A small network was shown many inputs. Here are its activations along a few directions, one row for each input.
In each table, some parts of the input vary, and every possible input appears once, in random order.
A made-up example of a description, with smaller parts first: one of 3 separate values, together with either a single point or one of 9 places around a ring or (one of 5 places around a ring, together with one of 6 places along a line).
Shared parts are said once, and a part with two or three values counts as separate values.
In the rows, zero is written as 128.

Other details of the inputs vary at random and push rows far along three fixed directions, the same in every table; ignore that.

Rows:
R1: [105 123 124  98 127 161 114 145 142 111 138 130 108]
R2: [143 150 143 199 142  46 149 101 108 147 114 110 114]
R3: [115 154 147 217 141  57 130  98 117 141 123 128 122]
R4: [179  84 148 147 118 137 143 107 126 139 117 127 171]
R5: [123 147 120  54 118 155 113 132 138 115 126 129 139]
R6: [198  98 133  85 108 152 128 116 107 145 140 111 153]
R7: [ 84 119 124 202 132 131 118 133 155 114 134 167 116]
R8: [ 84 123 133 201 128 129 109 127 153 111 140 164 118]
R9: [105 131 115 102 117 165  99 147 141 113 143 147 107]
R10: [130 102 158 156 152 128 140 114 140 116 143 138 195]
R11: [113 175 125 134 103  90 112 114 127 114 101 107  45]
R12: [111 148  95  14 132 166  97 156 103 133 141 121 112]
R13: [ 95 144 105  87 137 156 117 164 136 127 138 144 124]
R14: [ 34 154 127 116 123 168 105 151 180  69 112 147  76]
R15: [180 126 137 114 133  83 151 106  95 159 126  96 141]
R16: [107 149 100  17 122 176 115 157 137 115 112 125 118]
R17: [143 167 104  46 119 122 132 137 106 134 103  99  87]
R18: [ 85 139 143 187 142 119 132 137 156 107 145 162 150]
R19: [168  79 162 146 127 137 134 103 128 131 131 118 178]
R20: [118 130 153 217 134  83 145 109 142 110 107 120 102]
R21: [137 100 144 171 137 132 123 119 132 129 151 136 154]
R22: [ 98 157 112  82 126 153 104 154 133 120 148 145 124]
R23: [194 113 137 128 103 104 133  99 102 155 124 107 127]
R24: [154 148 120  52  88 142 107 115 121 123 101 105  85]
R25: [ 93  84 126 143 163 179 129 161 145 134 172 175 205]
R26: [176 113 123 105 101  88 155  85  73 151 140  71 160]
R27: [115 135 140 164 135 111 143 127 151 115 112 143 149]
R28: [144  73 134 133 136 188 133 142 143 121 154 155 189]
R29: [ 74 168 111 160 123 108 112 133 137 114 101 129  41]
R30: [ 81 138 147 182 151 116 131 133 155 105 148 152 147]
R31: [165  96 120 115 122 149 123 128 120 146 141 134 145]
R32: [166 114 135  75 135 141 133 126 113 137 154 116 174]
R33: [111 172 117 146 111  94 130 122 127 119  86 110  40]
R34: [151 162  98  40 111 115 130 135 105 152 109 102  90]
R35: [115 131 154 215 130  88 149 104 149 113  86 121 103]
R36: [164  88 138 157 129 139 149 122 126 146 134 130 159]
R37: [ 84 121 138 196 147 129 122 135 155 107 136 146 117]
R38: [163 141 153 205 112  55 143  87 114 132  97  97  94]
R39: [117 136 138 222 136  83 139 115 135 128 107 125  92]
R40: [123  94 141 127 157 167 121 144 132 129 183 154 212]
R41: [ 96 147 109  84 142 155 119 160 130 126 137 136 121]
R42: [112  76 151 120 164 175 138 143 152 109 159 153 221]
R43: [180 126 133 118 133  89 155 112  96 165 118 100 141]
R44: [ 75 199 112 140 116  89 103 131 126 119 112 138  61]
R45: [ 79 196 109 135 117  95 121 141 143 109 101 137  59]
R46: [ 95  89 131 140 168 177 131 156 139 134 171 167 201]
R47: [195 101 126 113  90 102 144  80  71 149 131  65 138]
R48: [178 125 119 125 122  87 132 108  91 175 125 115 144]
R49: [125 153 142 214 134  68 151 116 137 122 105 136 122]
R50: [148 127 100  19 115 176  98 138 100 144 141 103 100]
R51: [165  97 126 112 116 151 130 126 122 142 137 132 146]
R52: [110 122 118 111 123 170 124 154 149 110 122 142 113]
R53: [ 43 171 113 102 146 152 117 163 159  76 130 150  87]
R54: [135 112 134 166 144 122 136 134 130 142 148 149 179]
R55: [ 43 152 100 132 126 161 100 163 160  98 123 161  63]
R56: [152 141 101  73 105 133 117 135 109 146 109 109  76]
R57: [129  68 143 133 138 193 138 144 156 119 138 150 194]
R58: [185 112 132 131 116 103 121  94  93 163 132 101 126]
R59: [181 125 140 113 134  92 157 101 106 152 100  95 146]
R60: [146 166 100  49 113 121 130 141 111 137 102 104  88]
R61: [207 132 137 104 110  84 146  98  92 163 124  98 148]
R62: [110  75 139 145 153 198 137 155 159 110 155 156 182]
Description of these inputs: one of 2 separate values, together with either a single point or (one of 5 places along a line, together with one of 6 places around a ring).
Question: Changing only the choice among 2 separate values turns R12 into R50. The same change can be made to R54. Which row results?
Answer: R31
Question: Changing only the choice among 2 separate values turns R15 into R1. The same change can be made to R44. Which row results?
Answer: R8
Question: Change only the place on the ring of 6 in R61. List by row number the other rows that result.
Answer: R17, R32, R49, R53, R60
Question: Change only the choice among 2 separate values in R61. List by row number the other rows that result.
Answer: R6

Rows:
R63: [121 138 134 119 137 108 129 115 122 129 142 125 158]
R64: [119 154 117 156 126 101 135 130 127 139 112 135 105]
R65: [116 161 132 137 117 111 112 127 141 113 106 132  79]
R66: [162 103 147 144 125 133 141 121 136 141 120 134 153]
R67: [ 97 108 112 114 127 167 124 142 134 115 138 133 131]
R68: [119 145 113  74 133 142 131 148 131 125 127 132 138]
R69: [128 116 104  61 122 170 109 138 115 134 148 115 114]
R70: [ 99 137 145 180 136 104 149 112 136 106 108 112 128]
R71: [161 108 126  66 124 165 125 133 134 127 126 129 151]
R72: [139 141 116 158 125  92 138 121 117 148 115 124 121]
R73: [113 146 107  83 117 143 109 136 113 126 126 114  74]
R74: [114 116 128 109 141 153 134 146 140 114 124 129 132]
R75: [104 127 125 165 114 137 125 123 145 111 121 144 119]
R76: [117 160 124 125 136 105 120 137 128 135 126 134 109]
R77: [162  92 133 136 113 142 120 105 111 143 148 127 163]
R78: [139 130 123 117 139 123 119 137 119 151 140 136 137]
R79: [116 128 150 159 124 118 122 109 140 105 128 131 148]
R80: [116  78 130 146 141 168 137 142 134 127 151 141 167]
R81: [172 109 121 122 121 105 129 104  83 164 143 116 163]
R82: [133 146 139 147 138  85 138 113 123 140 130 125 139]
R83: [185 130 138 122 138  81 139 105  99 167 130 110 150]
R84: [178 141 128 147 127  72 146 115 100 169 101 110 119]
R85: [103 121 128 153 120 145 110 130 146 115 140 151 124]
R86: [111 111 150 161 144 131 139 114 132 113 144 118 165]
R87: [112 115 127 154 119 148 122 133 147 119 127 149 130]
R88: [117 167 128 133 111 102 127 120 142 106  88 125  77]
R89: [123 119 150 164 128 131 141 115 144 110 121 132 163]
R90: [108 140 114 129 131 122 112 135 122 135 140 140 123]
R91: [107 186 113 142 123  79 113 125 116 134 110 124  61]
R92: [109 152 118 110 129 131 129 142 136 118 103 119  80]
R93: [151 121 113  56 112 168 112 143 130 136 121 128 118]
R94: [203 107 145  95 119 122 133  99 106 153 133 106 162]
R95: [170 117 139 125 132  92 157 103 104 145 126 108 184]
R96: [112  97 117 113 133 168 118 132 125 124 158 129 149]
R97: [143 141 126 138 137 101 144 128 129 146 114 129 127]
R98: [144 153 117  39 118 139 119 129 107 137 117  92  82]
R99: [108 123 131 154 125 143 110 131 148 115 138 152 121]
R100: [137 121 114  61 130 168 111 144 116 136 139 119 109]
R101: [178 133 133 134 130  74 156 108 104 161 106 108 140]
R102: [125 137 114 152 124 103 139 117 117 138 120 131 127]
R103: [121  99 136 121 147 153 143 139 140 115 134 130 161]
R104: [128 100 143 150 133 155 116 135 148 126 146 154 154]
R105: [105 123 119 108 120 177 129 169 142  91 164 141 143]
R106: [133 108 136 160 142 127 142 134 136 135 122 127 128]
R107: [109 121 128 154 122 147 122 135 153 115 123 151 123]
R108: [104 135 137 164 142 115 127 129 141 120 124 128 102]
R109: [ 90 128 140 177 128 143 128 157 144  83 172 150 139]
R110: [116  97 132 160 144 153 137 139 139 124 138 143 147]
R111: [ 95 163 135 140 128  99 128 121 129 109 106 108  69]
R112: [128 153 123  70 110 141 106 132 127 114 113 122  91]
Question: Changing only one part turns R89 into R79. The same change can be made to R101. Which row results?
Answer: R83
Question: What do these inputs look like to the network?
Answer: one of 2 separate values, together with either a single point or (one of 3 separate values, together with one of 8 places along a line)
Question: Change only the choice among 3 separate values in R85. List by row number the other rows that result.
Answer: R69, R90
Question: Change only the place on the line of 8 in R106. List by row number the other rows that result.
Answer: R67, R70, R74, R80, R92, R103, R110
Question: Change only the choice among 2 separate values in R64. List by row number the other rows that result.
Answer: R91
Question: Change only the choice among 2 separate values in R98. List by row number the other rows that result.
Answer: R74

Rows:
R113: [172 110 144 121 118 119 146 103 118 137 109 101 145]
R114: [149 117 119  97 105 142 111 115 117 136 121 109 105]
R115: [129 102 121 126 150 147 137 143 112 148 153 130 173]
R116: [130 128 138  92 128 148 120 123 129 109 122 110 117]
R117: [127 148 114 120 112 118 129 136 123 125 118 126  97]
R118: [ 86 134 114 126 153 133 129 148 127 127 141 136 135]
R119: [129 147 126 125 100 111 107 108 118 123 103 102  63]
R120: [109 153 123 149 124 114 130 142 134 118 123 138  94]
R121: [159 139 121  96 120 118 139 122 123 138  94 111 106]
R122: [ 76 147 150 223 161  69 147 120 146 115 130 154 147]
R123: [192 109 135 100 125 124 140 124 102 160 149 108 154]
R124: [155  80 141 193 132 127 135 107 132 144 131 143 158]
R125: [ 84 142 109  78 149 151 123 156 128 120 141 134 132]
R126: [133 155 129 134  96  97 126 106 117 116 109  98  75]
R127: [141 116 108  60 129 177 104 152 124 142 146 137 123]
R128: [122  98 134 116 160 140 145 136 124 139 160 144 193]
R129: [141 135 118 114  98 121 134 118 124 129 114 114 107]
R130: [142 150 112 140 108  97 122 116 120 138  91 117  61]
R131: [126 121 131 110 121 155 134 130 147 119 114 135 139]
R132: [190  88 138 114 118 135 118  97  98 146 137 100 140]
R133: [ 87 171  98 126 130 112 122 144 118 129 119 118  87]
R134: [126 146 128 123 132 124 132 134 141 122 104 131 108]
R135: [153 101 139 194 130 107 155 119 132 134 129 133 159]
R136: [141 126 132  68 113 157 121 122 125 120 119 106 126]
R137: [130 158 119  91 127 118 113 133 115 134 138 130 146]
R138: [190 118 136 116 128 107 130 114  90 168 155 119 201]
R139: [107 150 129 110 140 140 125 151 149 113 114 139 107]
R140: [114 163 132 156 140  68 135 114 124 126 119 130 124]
R141: [ 82 173 122 137 137  98 117 138 139 111 129 144 120]
R142: [ 78 118 141 117 164 191 120 175 175 100 156 170 159]
R143: [139  87 150 186 127 130 146 117 138 120 146 128 173]
R144: [121 123 126  92 116 158 115 131 123 103 144 113 114]
R145: [ 73 118 144 185 146 150 139 145 176  90 119 163 141]
R146: [ 96 154 121 130 126 113 121 119 123 133 136 136 110]
R147: [177 110 137 129 133 122 126 118 111 163 138 119 130]
R148: [105 102 123 139 138 176 111 151 149 122 147 166 146]
R149: [150 121 143 209 115  77 154 102 125 131 111 121 122]
R150: [106 106 118 119 116 176 109 138 148 115 135 149 128]
Question: What do these inputs look like to the network?
Answer: either a single point or one of 10 places along a line or (one of 3 separate values, together with one of 9 places along a line)
Question: List by row number the other inputs of the same sort as R137.
Answer: R115, R118, R122, R125, R128, R133, R138, R140, R141
Question: Change only the choice among 3 separate values in R114. List by row number the other rows that result.
Answer: R113, R143

Rows:
R151: [114 152 130 146 101 109 118 112 136 104  96 109  60]
R152: [142 124 144 105 138 121 144 116 117 129 127 109 159]
R153: [130 111 129 161 126 124 117 115 118 142 147 130 125]
R154: [ 79 111 139 190 130 143 129 124 157  95 134 148 130]
R155: [133 143 121 164 109  95 105 111 109 141 116 120  65]
R156: [132 126 137 153 135 108 147 122 131 125 124 131 147]
R157: [116 158 122 183 110  84 134 118 131 124  99 122  70]
R158: [ 94 134 136 176 154  98 127 127 127 133 150 142 142]
R159: [141 128 134 112 133 128 136 127 128 130 117 123 140]
R160: [148 155 112  86 112 101 131 122  99 140 122 101 107]
R161: [176 111 122  95 134 128 134 127 103 161 145 121 168]
R162: [169 122 120  94 134 118 127 128 101 166 144 123 147]
R163: [ 81 141 106  98 140 171 102 172 149 122 144 164 108]
R164: [128 131 147 152 136 105 145 117 132 115 130 123 150]
R165: [125  96 158 191 127 138 133 117 152 107 125 135 139]
R166: [142 117 110  78 141 158 119 145 109 159 152 136 155]
R167: [120 131 152 170 145 112 149 124 145 113 116 133 145]
R168: [110 132  97  33 128 190 101 169 133 130 143 143 125]
R169: [ 98 137 102  69 130 180  95 164 136 130 142 153 103]
R170: [129  94 136 190 139 136 126 130 136 131 143 147 154]
R171: [ 33 140 112 156 126 170 105 157 166  79 139 160  96]
R172: [138 112 131 154 147 123 136 131 125 146 141 144 167]
R173: [116 114 136 134 138 153 135 143 155 111 128 147 156]
R174: [148 154 136 139 121  94 144 117 133 128  83 110  94]
R175: [117 126 126 118 140 138 124 139 124 128 156 140 159]
R176: [154 151 118 121 120  87 138 119 102 147 112 106 112]
R177: [143 113 148 141 146 130 149 121 137 128 121 133 163]
R178: [142 154 108  64 113 128 126 134 120 136 102 110  88]
R179: [164 133 114  42  96 145 116 112 104 129 112  82  97]
R180: [138 102 135 178 121 128 118 118 124 132 140 132 125]
R181: [115 115 132 180 148 119 146 133 135 132 136 149 161]
R182: [128 154 133 150 119  95 137 117 138 124  88 117  84]
R183: [128 112 144 127 149 124 142 121 126 123 139 120 174]
R184: [169 106 143 111 119 142 136 116 129 131 118 115 144]
R185: [ 85 182 120 157 133  83 114 130 130 118 127 132  72]
R186: [150  91 132 147 123 138 124 113 116 138 148 121 155]
R187: [117 192 129 146  93  56 105  95 120 118 118 123  96]
R188: [ 77 140 106  36 137 181 111 159 132 104 147 130 136]
R189: [138 127 150 134 139 118 145 120 129 121 132 120 153]
R190: [176 141 116  76 104 112 131 114 104 153  95  99  92]
R191: [166 112 144 115 127 137 142 121 131 139 114 121 147]
R192: [ 63 125 119 118 120 189  98 158 163  83 139 154  94]
R193: [159  87 129 147 114 145 129 120 118 138 146 124 142]
R194: [120 165 109 126 111 108 105 127 118 136 114 127  55]
R195: [116 167 105 126 109 104 126 132 125 135  97 122  67]
R196: [113 106 132 148 129 153 130 135 151 112 138 147 141]
R197: [161 119 136 102 131 123 142 121 121 135 122 116 157]
R198: [127 116 133 129 146 123 141 128 116 135 150 125 173]
R199: [185  93 137  93 120 147 135 114 121 141 129 111 160]
R200: [163 116 120 114 125 129 140 134 116 154 127 124 149]
R201: [115 152 124 138 136  90 126 119 110 133 130 116 120]
R202: [118 115 125 123 139 145 136 135 137 125 134 145 153]
R203: [ 71 138 109 111 136 176 103 167 157 110 136 165 112]
R204: [160 103 144 116 115 142 134 107 123 126 121 104 142]
R205: [116 117 146 169 148 117 148 125 135 115 144 135 163]
Question: What do these inputs look like to the network?
Answer: either a single point or (one of 6 places along a line, together with one of 9 places along a line)
Question: Change only the place on the line of 9 in R170. List by row number the other rows that result.
Answer: R161, R168, R172, R175, R180, R186, R201, R203
